A small network was trained on made-up records. Each row is its average activation on records with the value named, seen along a few directions.
Values that are neighbours, or in one group, have similar rows; names and order tell nothing.
In the rows, zero is written as 500.
Random noise pushes rows far along 12 fixed directions. That doesn't count. These rows show it; they differ only by the noise:
[485 659 667 486 581 623 199 425 330 553 561 590 743 413 574 586 446 447
 603 483 615 391 593 455 449]
[451 579 602 428 575 606 450 551 332 560 510 325 586 517 533 365 429 595
 517 416 402 228 606 572 388]
[450 342 428 717 383 633 570 308 537 591 526 573 790 537 396 633 565 351
 285 506 570 406 396 683 602]
[410 416 375 409 581 598 475 630 481 529 630 693 559 666 453 338 658 503
 436 610 419 549 409 618 466]
[755 662 668 648 309 190 353 418 674 567 633 429 467 273 754 625  86 429
 667 584 791 570 557 352 631]
[509 428 587 627 559 592 422 374 322 358 381 437 609 665 295 721 792 380
 479 692 221 408 539 483 400]
[588 349 435 493 165 157 671 438 627 506 355 389 444 605 375 584 405 613
 569 574 371 650 527 340 570]
[570 529 425 456 418 389 421 436 576 538 520 525 518 359 595 622 496 462
 479 562 530 423 522 616 563]
[517 468 451 468 419 416 331 534 381 488 481 381 465 496 312 666 531 556
 602 782 266 567 557 378 360]
[287 548 290 635 657 488 533 741 383 496 446 540 392 563 625 424 440 590
 471 580 443 435 613 584 313]
[678 526 519 508 544 433 442 437 640 442 582 479 450 489 628 628 602 393
 385 670 533 533 504 686 547]
[636 614 758 206 472 560 254 447 444 565 626 442 593 416 493 434 420 538
 700 418 525 508 546 333 494]
[508 515 481 301 453 531 464 428 515 560 425 449 524 451 476 607 520 578
 521 383 499 582 598 457 443]
[441 481 670 577 474 499 522 407 342 336 272 380 562 509 482 533 501 512
 487 420 415 287 633 475 527]


Field MILU:
faloz: [447 506 377 392 548 620 395 644 505 549 614 511 374 236 425 295 442 521
 543 440 524 431 349 525 537]
zeni: [326 518 608 971 505 478 719 584 416 307 312 398 334 474 645 352 224 419
 524 357 601 282 542 418 572]
volan: [343 438 496 614 575 680 616 509 417 317 379 437 381 302 403 525 516 452
 449 328 503 449 444 412 509]
sezas: [540 618 615 369 650 547 469 482 314 563 463 535 579 767 282 512 738 556
 711 552 212 498 531 317 297]
bipen: [595 550 578 588 627 657 607 400 547 624 564 460 587 620 508 642 528 448
 499 331 623 630 449 422 423]
gulu: [551 506 521 570 549 368 541 545 488 481 531 502 573 760 555 416 578 519
 435 697 377 390 519 665 486]
mivi: [492 458 492 650 409 509 639 470 544 451 494 332 277 246 551 402 375 421
 476 350 554 280 434 536 626]
vaz: [498 507 669 660 384 381 610 504 443 496 466 337 557 394 540 391 255 561
 511 415 591 326 474 440 636]
mele: [469 658 532 559 590 424 395 521 395 580 477 587 622 615 494 519 442 567
 591 554 533 501 545 398 411]
The values of MILU form 3 separate groups.
Which other values are in the same group as gulu? Give them in the order they are listed.
> zeni, mivi
Which other values are in the same group as volan? Give them in the order they are listed.
> bipen, vaz

Field LUN:
ros: [641 545 645 124 432 475 468 411 623 484 511 529 544 383 650 379 522 493
 548 270 518 341 525 586 681]
tir: [358 396 315 443 354 589 418 474 410 559 426 464 479 341 327 648 484 533
 542 496 416 517 529 414 428]
mosa: [510 423 601 436 522 651 615 386 489 261 247 269 226 378 280 601 647 490
 411 420 385 583 561 423 503]
bozim: [486 438 418 395 398 500 533 482 557 650 526 364 611 586 365 487 424 686
 298 568 544 628 488 648 477]
kile: [427 394 554 651 480 386 496 596 472 132 386 455 282 425 467 571 456 541
 339 779 557 738 512 505 584]
mes: [474 526 492 577 644 544 484 617 446 475 511 473 429 570 556 585 494 529
 459 608 529 666 539 482 386]
gasat: [452 365 570 280 517 584 588 552 423 367 471 496 421 457 350 289 626 564
 509 377 339 427 409 426 572]
sotap: [576 578 297 607 640 466 584 409 605 616 473 674 560 679 589 620 810 337
 560 405 394 343 449 625 437]
gam: [679 553 676 531 584 615 465 390 608 499 604 352 482 538 582 582 560 362
 456 503 575 628 552 492 443]
The values of LUN form 3 separate groups.
Which other values are in the same group as gam? Give them in the order they are listed.
> ros, tir
Which other values are in the same group as sotap? Give them in the order they are listed.
> mosa, bozim
